A small network was shown many inputs. Here are its activations along a few directions, one row for each input.
In each table, some parts of the input vary, and every possible input appears once, in random order.
Descriptions start from the smaller parts, as in this example, which fits no table here: one of 5 places around a ring, together with either a single point or one of 9 places along a line or (one of 3 separate values, together with one of 4 places along a line).
Shared parts are said once, and a part with two or three values counts as separate values.

Other details of the inputs vary at random and push rows far along two fixed directions, the same in every table; ignore that.

A family of inputs:
r1: [  6  -6 -15  22  38 -24  83 -57 -11  46  -7 -38]
r2: [ 51 -29 -59  -4  21  -5 -26 -87 -27  15  20  40]
r3: [-58 -36  34  -2  22  -4 -55  67 -12 -40  26  92]
r4: [ 24 -26 -23 -47 -25 -22 -70 -12 -12 -27  20  40]
r5: [ 36  24   5  44  25 -22  83 -47 -15 -29   0 -35]
r6: [-53  23  41 -13 -10  -5  15  90  18 -19  -8 -13]
r7: [ 41  15 -65 -13  67  40   1 -46 -37 -30 -11  49]
r8: [-43   5  53  51 -43 -19 -13  37  25  45  19   8]
r9: [  3  35  37  68  -7  -5  54  16   6 -21  -5 -16]
r10: [ 81 -22 -65 -32  19   1  -7 -37 -26 -63   3  19]
r11: [ 40  40 -28 -12 -22   2  47 -36   6  51 -24 -66]
r12: [ 63 -25 -86 -32  22  52 -55  16 -16 -18 -16  46]
r13: [ 15 -10  -4  -1  16  -9 -61 -20 -23 -55  23  77]
r14: [-41 -14  48  68 -28  -9   3  61  33  44  14   4]
r15: [  4  15 -31 -62  10  14 -57  13 -11 -44  -7  47]
r16: [ 23  25 -38 -10  26   5  78  -7  -6  11 -32 -67]
r17: [ -47    7   26    3  -19   17 -101   52    5    9   12   87]
r18: [-24  33  61  12 -61 -26  -7  68  24 -36   0 -16]
r19: [ -8 -20 -39  -2  52  39 -37  20 -16  -2   1  68]
r20: [  3  12   0  11 -21   4  37  38  26  53 -21 -53]
r21: [-16 -20 -12 -31  19 -12 -59 -34 -33  -8  19  76]
r22: [-17 -11  11  -6   5 -31  61  30   1  -1 -11 -48]
r23: [-48 -20  29 -55 -16 -25 -74  64   0 -54  16  64]
r24: [ 51  54 -19   4   1  15  74  -7  -1 -18 -35 -59]
r25: [ 42  20 -12  68  14   4  74 -26  -7   8 -14 -41]
r26: [-58  25  53  38 -29  -2 -10  48  25  60   5   5]
r27: [ 41 -34 -76 -69  12 -11 -22 -66 -30  13   0  14]
r28: [-58 -46  94  30 -37  47 -26   9  59  -7   9 -58]
r29: [-27  25   3 -27 -20 -16  32   8  11  51  -9 -50]
r30: [ 48 -54 -85 -53  32   0  -9 -46 -22  13  -4  14]
r31: [-52 -33  25 -63 -31 -28 -82  52  -6 -14  23  59]
r32: [-66  32  49 -31 -38 -24  -8  58  16  18  -3 -20]
r33: [ 28  26 -19  46  19  18  66 -31   1  62 -21 -40]
r34: [-45  15  44  58   1  15   9  82  19  20  -6  10]
r35: [ 24  81   6  34  12   7  60 -44 -10  -9 -27 -30]
r36: [  1  54  18 -11 -40 -11  18  10  12  20 -20 -47]
r37: [ 19  -3 -17   9 -14   9 -74 -22 -15  -9  13  70]
r38: [  7  14  13  11 -57 -25  22   9  18  36  -3 -56]
r39: [ -8 -25  12  -4 -35  11 -74  96  16 -55  13  58]
r40: [ 27  -9  -8  47  18 -27  72 -50  -2  39   5 -43]
r41: [-25  18  52   2 -73 -28 -20  54  17   3   6 -18]
r42: [  5 -11  16  19 -13 -35  52  33  14  -9   0 -54]
r43: [ 87 -27 -85 -10   8  30 -16 -20 -16 -28 -12  14]
r44: [ 39 -35 -67  -8  69  13   3 -52 -42 -15   1  44]
r45: [  18  -79  -21  -53   47   63  -35 -114   -5  -27    5  -18]
r46: [ -2  -4  17  -5 -41 -48  30  -5  14  29  12 -52]
r47: [ 48 -26 -96 -53  34  31 -15 -31 -16  27 -12  10]
r48: [-37  38  72  53 -32 -19  -6  45  15 -26   8  15]
r49: [-35  12   6  29  25   0  50   8  10  61  -5 -24]
r50: [-29 -49  74  14  -7  23  17 -52  40 -12  13 -89]
r51: [-74 -19  13 -13   2  11 -83  50   9  40  27  81]
r52: [-71 -46  25 -16  -1 -19 -78  37   1  27  37  83]
r53: [ 74  34 -65 -45   7  32 -31 -37 -21 -43 -23  23]
r54: [ 22  31  17  25  -4 -40  57 -74 -21  10   7 -38]
r55: [ 75  -2 -52 -45   6 -12 -25 -56 -29 -64   3  20]
r56: [ 31  34 -59 -25  54  26 -18 -66 -36 -34 -10  50]
r57: [-14  11  25 -14   0 -33  65  24  -1 -30  -8 -40]
r58: [ -7  53  32  52   9  14  54  26   3  -5 -17 -16]
r59: [ 39 -52 -55 -12 -18  19 -63  24   8  10   6  38]
r60: [-54 -20  56  -9  16  57  19 -41  37  11  -8 -85]
r61: [-38 -57  22  31  10  -7 -69  73   6 -21  33  79]
r62: [   9   -6   28    7   10   75   36  -81   31   11  -24 -101]
r63: [-36  39  46  15  13 -41  52 -18 -13 -22   0 -13]
r64: [ -1  62  -5   3  19  -8  61 -68 -22  30 -17 -36]
r65: [-36 -38  39  13 -38 -42   3  71  34  27  18 -28]
Each input here is: one of 5 places around a ring, together with either a single point or (one of 2 separate values, together with one of 6 places around a ring).
Changing only the place on the ring of 5 turns r62 into r50. The same change can be made to r17. Which row results?
Answer: r54
Which other rows agree with r59 in the place on the ring of 5? List them by row number.
Answer: r8, r9, r14, r18, r25, r28, r37, r38, r39, r41, r43, r48
Which other rows agree with r31 in the place on the ring of 5? List them by row number.
Answer: r1, r3, r21, r22, r23, r27, r30, r44, r45, r52, r57, r63
Change only the place on the ring of 6 in r5. List by row number the other rows that result.
Answer: r2, r13, r40, r54, r61
Start at r32 and move only the place on the ring of 6, one step at a time. The first step leads to r29. Which rows follow, in order?
Answer: r47, r16, r6, r15
Change only the choice among 2 separate values in r35. List by row number the other rows that result.
Answer: r53

A family of inputs:
r66: [-21 -27  11   8  13  28 -58  16   4 -17  14  57]
r67: [-39  15  45  41   0 -10  26  33   8  17   4   0]
r68: [ 70 -20 -96 -13  58  33 -39 -68 -41 -12   0  79]
r69: [   1  -64  -21  -49  -22   18 -101   40   16  -15   18   53]
r70: [-41  -3  43   2   2  -8  27 -30  10  33   2 -42]
r71: [-45 -74  17 -13  -1  11 -84  20   6   6  29  58]
r72: [ 67  -7 -68  -7  47  40 -11 -87 -31 -14  -9  35]
r73: [-20  -8 -16  16  17   2 -42  37 -12  10  17  80]
r74: [ 64  41 -34  -7   5  -9  65 -57 -22 -14 -25 -47]
r75: [ 70  42 -40  -8   8  -6  66 -73 -20 -20 -28 -57]
r76: [ 59 -34 -78 -19  53  55 -50 -82 -29 -36   1  56]
r77: [-51  14  54 -23 -35 -36  28  12  26  11   0 -64]
r78: [-45  18  40  44   3 -20  25  48   6  25   8  12]
r79: [-27  32  37  11 -29 -36  17  63   9  -1  -2  -8]
r80: [ -21  -65  -19  -17   11   59 -100   38   13   17   13   60]
r81: [-11  43  10  14 -21 -43  33  45   0   6  -6 -11]
r82: [ -6  21   1  -1 -18 -28   2  46  -6  -6  -3  19]
r83: [-22  30  37  10 -29 -31  21  50   9  -6  -5 -16]
r84: [-24 -57   8  -1   0  28 -76  22  20  18  26  37]
r85: [-23  27  51   9 -30 -19  45  26  21 -23  -7 -56]
r86: [ 61   7 -37 -30  -6 -15  57 -94 -16   5 -14 -77]
r87: [-26  -1  30 -11 -41   7  10  53  33  20  -9 -53]
r88: [ 57  43 -32  33  40   5 100 -97 -24  14 -20 -64]
r89: [-26  27  57  12 -25 -25  41  41  20 -18  -5 -53]
Describe the family of inputs behind these rows.
Answer: one of 2 separate values, together with either one of 4 places along a line or one of 8 places along a line
Changing only the choice among 2 separate values turns r86 into r71. The same change can be made to r75. Which row results?
Answer: r72
Change only the choice among 2 separate values in r67. List by row number the other rows that result.
Answer: r83
Change only the choice among 2 separate values in r88. List by row number the other rows that result.
Answer: r74

A family of inputs:
r90: [-1  5 -1  7  3 -1  7  2 -1  6 -1  0]
r91: [ 1  5  2  8  4  2  7 -1 -1 -1 -1  0]
r92: [ 3  4 -1 -3 -6 -3  3  5  2 -2 -2 -6]
r93: [ -1  10  -2   5   2 -10   8   4  -5   4   0   5]
r94: [ 3  6 -1 -4 -6 -5  3  5  1 -3 -2 -5]
r95: [  1  -8   5  10   3  -1   4 -11   1   0   4  -3]
r96: [-4 -4  1 -7 -1  1  0 -8  2 10 -1 -9]
r97: [-1  2 -1  8  3  3  6  1  1  7 -2 -2]
r98: [  0  -6   3  -5  -6  -3  -1  -7   3   1   3 -10]
r99: [  92  -43 -123  -52   52   53  -90  -76  -48  -37    4  100]
r100: [ 3  3  3  3  0  5  4 -1  2 -6 -3 -7]
r101: [  2  -3  -5 -15   2   4   2 -14   0   0  -2 -13]
r102: [ 3  3 -1 -3 -5 -1  3  4  3 -2 -2 -8]
r103: [ 1  3  2  9  5  6  6 -2  1  0 -2 -3]
r104: [ 2  0 -2  1 -3  2  4  4  3  7 -3 -7]
r105: [ 1  3 -2  0 -3 -2  5  5  1  6 -2 -4]
r106: [ -7  -2   2  -1   5   2   2 -11   0  10   0  -4]
r107: [ 2  7  3  1 -1 -1  5  1 -1 -8 -2 -3]
r108: [ 1  2  3  9  5  8  6 -3  2  1 -2 -4]
r109: [ 1  6 -3 -1 -4 -9  5  6 -2  4 -1  0]
r110: [ -6  -5   0 -10   1   3   3  -7   3   9  -1 -11]
r111: [ 2  5  3  2 -1  1  5  1  0 -8 -2 -4]
r112: [ -7  -1   4  -2   9   5   5 -12   0   2   0  -5]
r113: [  2  12   2   0  -2 -10   6   3  -5 -10  -1   3]
r114: [-57 -30  33 -14 -26  -5 -93  95  16 -16  23  74]
r115: [ 1 12  2  6  3 -9  9  1 -6 -4  0  6]
r116: [-1  7 -2  6  2 -6  8  3 -3  5 -1  3]
r117: [-1  0 -1  9  4  7  5  0  3  8 -2 -5]
r118: [  2 -12   2   3  -4  -3   2  -5   4   8   3  -9]
r119: [ 1  1 -2  1 -3  0  4  4  2  7 -2 -5]
r120: [-1  6 -1  6  2 -3  7  2 -2  6 -1  1]
r121: [ 1 11  2  6  3 -7  9  1 -5 -3  0  5]
r122: [  1   7  -3  -2  -4 -11   6   7  -3   4  -1   2]
r123: [ 3  2  3  3  0  7  4 -1  3 -6 -3 -8]
r124: [-1  1 -1  8  3  5  6  0  2  8 -2 -4]
r125: [  4   9  -2  -5  -7 -12   4   7  -3  -5  -1  -1]
r126: [ -2  -2   3 -11  -3   0  -1  -8   3   2  -1 -11]
r127: [ 3  2  0 -2 -5  1  2  4  4 -1 -3 -9]
r128: [ -1 -10   3   9   1  -3   4  -8   2   8   4  -5]
r129: [-60 -35  33  -9 -23   0 -91  95  18  -6  23  74]
r130: [ -4  -5   3   5   2  -1   3 -10   1   9   3  -4]
r131: [ -2  -3  -5  -5  10   5   5 -17  -2   8  -1  -6]
r132: [  4   0   0  -2  -5   3   2   3   5  -1  -3 -10]
r133: [ 0  9  2  7  4 -5  8  1 -4 -3 -1  3]
r134: [  1  -1  -1 -10   6   5   5 -18  -2  -5  -2 -10]
r135: [ 2  8  3  1 -1 -3  6  2 -2 -9 -2 -2]
r136: [ 1  5 -3 -1 -4 -7  5  6 -1  5 -1 -1]
r137: [-2 -7  2 -1 -4 -2  1 -7  3  9  3 -8]
r138: [ -5   0   6   1   6   3   3 -14   0   2   0  -4]
r139: [ -2  -3   6   6   3   0   3 -12   0   1   4  -2]
r140: [ 3 -8  6  4 -2 -2  2 -9  2 -6  3 -7]
r141: [ 2  9  3  1 -2 -6  6  2 -3 -9 -2  0]
r142: [-1  8 -2  5  2 -8  8  3 -4  4  0  4]
r143: [ 3  7 -1 -4 -6 -8  4  6 -1 -4 -2 -4]
r144: [  0  -4   6   0  -2  -1   1 -11   1  -5   3  -6]
r145: [  2  10   2   0  -2  -8   6   3  -4 -10  -1   1]
r146: [-1  3 -1  7  3  1  7  1  0  7 -1 -1]
r147: [ 2 -1 -2  1 -2  4  4  3  4  8 -3 -8]
r148: [  4 -10   3  -1  -7  -4   0  -5   4   0   3 -11]
r149: [ 1  8  2  7  4 -2  8  0 -3 -2 -1  2]
r150: [ -3   0   6  -6   1   2   1 -12   0  -4  -1  -8]
r151: [  4  -1   0  -2  -4   6   2   3   5   0  -3 -12]
r152: [ 3  4  3  2 -1  3  4  0  1 -7 -3 -5]
r153: [ 1  4  2  9  5  4  7 -2  0 -1 -2 -2]
r154: [ 2 -2 -2  2 -2  6  3  3  5  8 -3 -9]
Changing only one part turns r136 into r141. The same change can be made to r104. Which row results?
Answer: r152
Changing only one part turns r143 into r133. The same change can be made to r101. Which row results?
Answer: r112
Describe the family of inputs behind these rows.
Answer: one of 5 places around a ring, together with either one of 4 places along a line or one of 9 places along a line
Which other rows agree with r97 in the place on the ring of 5? List them by row number.
Answer: r90, r93, r106, r116, r117, r120, r124, r128, r130, r131, r142, r146
Change only the place on the ring of 5 in r92. List by row number the other rows that result.
Answer: r90, r99, r105, r107

A family of inputs:
r155: [ 29   5 -14 -14   5  -1  23 -42 -10 -19  -6 -25]
r156: [-55   4  47  -2 -31 -10 -29  84  21  -5   7  14]
r157: [-80 -15  79  43 -24  -1  22  62  46  54   5 -44]
r158: [ -65  -41   46  -26  -28    1 -101   75   20  -19   26   67]
r159: [ 49 -10 -52 -25   7   3 -19 -31 -21  -9   0  20]
r160: [ 44   5 -44  -1  22  20 -12 -31 -20 -14  -5  30]
r161: [ 40  51  -4  17  -6 -14  92 -45   0   6 -24 -84]
r162: [-63  39  89  44 -23 -36  74  23  24  21  -2 -65]
r163: [ 29  47  -1  39   5 -24 102 -48  -7  19 -18 -70]
r164: [-70 -20  34  -1 -12  -1 -86 108  12 -10  20  89]
r165: [ 37  -9 -39 -11  29  17 -14 -48 -24 -25   1  32]
r166: [ 43  -5 -56  -8  24   5 -14 -31 -27  -3   2  41]
r167: [ 17  60   6  32   8 -16 101 -32  -7  15 -23 -69]
r168: [ 54  -5 -66 -34  15   4 -13 -36 -24 -10  -6  23]
r169: [ 38 -43 -50 -35  21  30 -28 -68  -8   0   3  -3]
r170: [-61  34  73  43 -25 -21  32  72  25   9   0 -22]
r171: [ -75    0   91   36  -42  -15   63   52   55   60   -4 -101]
r172: [ 30 -26 -41 -15  32  33 -26 -67 -15   3   3  19]
r173: [ 50  22 -39 -13   7   9  26 -40 -13 -11 -16 -22]
r174: [-47  -3  52   9 -38 -15 -31  79  25  -4   9  12]
r175: [ 40   9 -36 -14   3 -11  22 -31 -15   2  -6 -13]
r176: [-58  49  75  28 -37 -44  77  61  28  21 -12 -75]
r177: [-62 -27  57  -7 -25   2 -41  43  31  12  15  -4]
r178: [ 53  -2 -64 -36  18  10 -15 -34 -25 -12 -10  22]
r179: [ 24 -17 -55 -24  26  18 -59   0 -25 -16   6  78]
r180: [ 28 -25 -34 -33  12  21 -30 -53 -12 -11   1   5]
r181: [-61 -39  47   6  -8   9 -87  87  16 -33  26  78]
r182: [ 33  14 -28  12  13  -8  28 -31 -18   6  -4  -1]
r183: [ 13  14   6  25  19   0  90 -76   4  33 -13 -87]
r184: [ 22 -19 -50 -19  22  11 -56   2 -21 -11   8  77]
r185: [ 31 -30 -48 -29   1  13 -68  -2 -14 -20   8  58]
r186: [ 48   0 -49  -1  21  16 -16 -35 -22 -13  -4  34]
r187: [ -78  -49   49   -5  -11   12 -106   75   19   -8   30   80]
r188: [ 23  34  19  17  -1 -16 100 -44   4  -8 -20 -97]
Changing only one part turns r164 into r176. The same change can be made to r162. Which row results?
Answer: r158
Describe the family of inputs behind these rows.
Answer: one of 2 separate values, together with either a single point or one of 6 places along a line or one of 10 places around a ring
Start at r179 and move only the place on the ring of 10, one step at a time. The first step leads to r164. Which rows follow, in order?
Answer: r167, r170, r160, r186, r163, r182, r166, r184

A family of inputs:
r189: [  1 -27 -20  -2  25  37 -44 -18  -3 -40   1  30]
r190: [-24 -46   1 -65 -25 -27 -61   0   7  11  19  16]
r191: [-27   6  59  23 -38   9  28  51  38  -7 -21 -65]
r192: [  1  16  27  41  23   3  57 -65  -6 -13 -11 -42]
r193: [ 10   8 -27   9  23 -10 -25 -11 -28 -19  18  77]
r194: [-41 -38   7  -6   7  13 -46  40  13  29  22  44]
r195: [ 60  34 -27  -2  29  38  61 -90 -11 -14 -27 -60]
r196: [ 68   8 -81 -71   0 -30 -16 -71 -45 -42   4  22]
r197: [-64   9 101  45 -13  -6  31  36  22  -7   8 -34]
r198: [ 27   0 -24   2 -16   5  57 -17  13  49 -22 -69]
r199: [-36 -33   7  14  14   1 -34  -6   4  32  24  51]
r200: [ 24  46  -5  16 -30 -22  74  29   5   5 -22 -53]
r201: [ -8 -27  17   2 -10  34 -67  51  25 -29   5  22]
r202: [-33  22  25  17 -10  -6  56   5  20  56  -8 -55]
r203: [  8 -34 -36  -2  28  13 -27 -39 -24  27  14  33]
r204: [ 44  54 -16  24  23 -26  85 -53 -34   4  -9 -24]
r205: [-28 -30  48 -51 -26 -13 -56  13  11 -46  14  -1]
r206: [ -9   4 -10   0  13  -9 -34  46 -13 -19   6  62]
r207: [-17 -39  -7  -5 -12  15 -62  55  24  33   9  28]
r208: [ 95  15 -99 -18  19  16 -12 -33 -32 -21 -13  32]
r209: [-51  54  59  28 -23 -35  36  78  15  12 -11 -15]
Changing only one part turns r195 into r202. The same change can be made to r189. Which row results?
Answer: r194
Describe the family of inputs behind these rows.
Answer: one of 3 separate values, together with either a single point or one of 6 places along a line
Which other rows agree with r208 in the choice among 3 separate values? List them by row number.
Answer: r193, r196, r200, r204, r206, r209
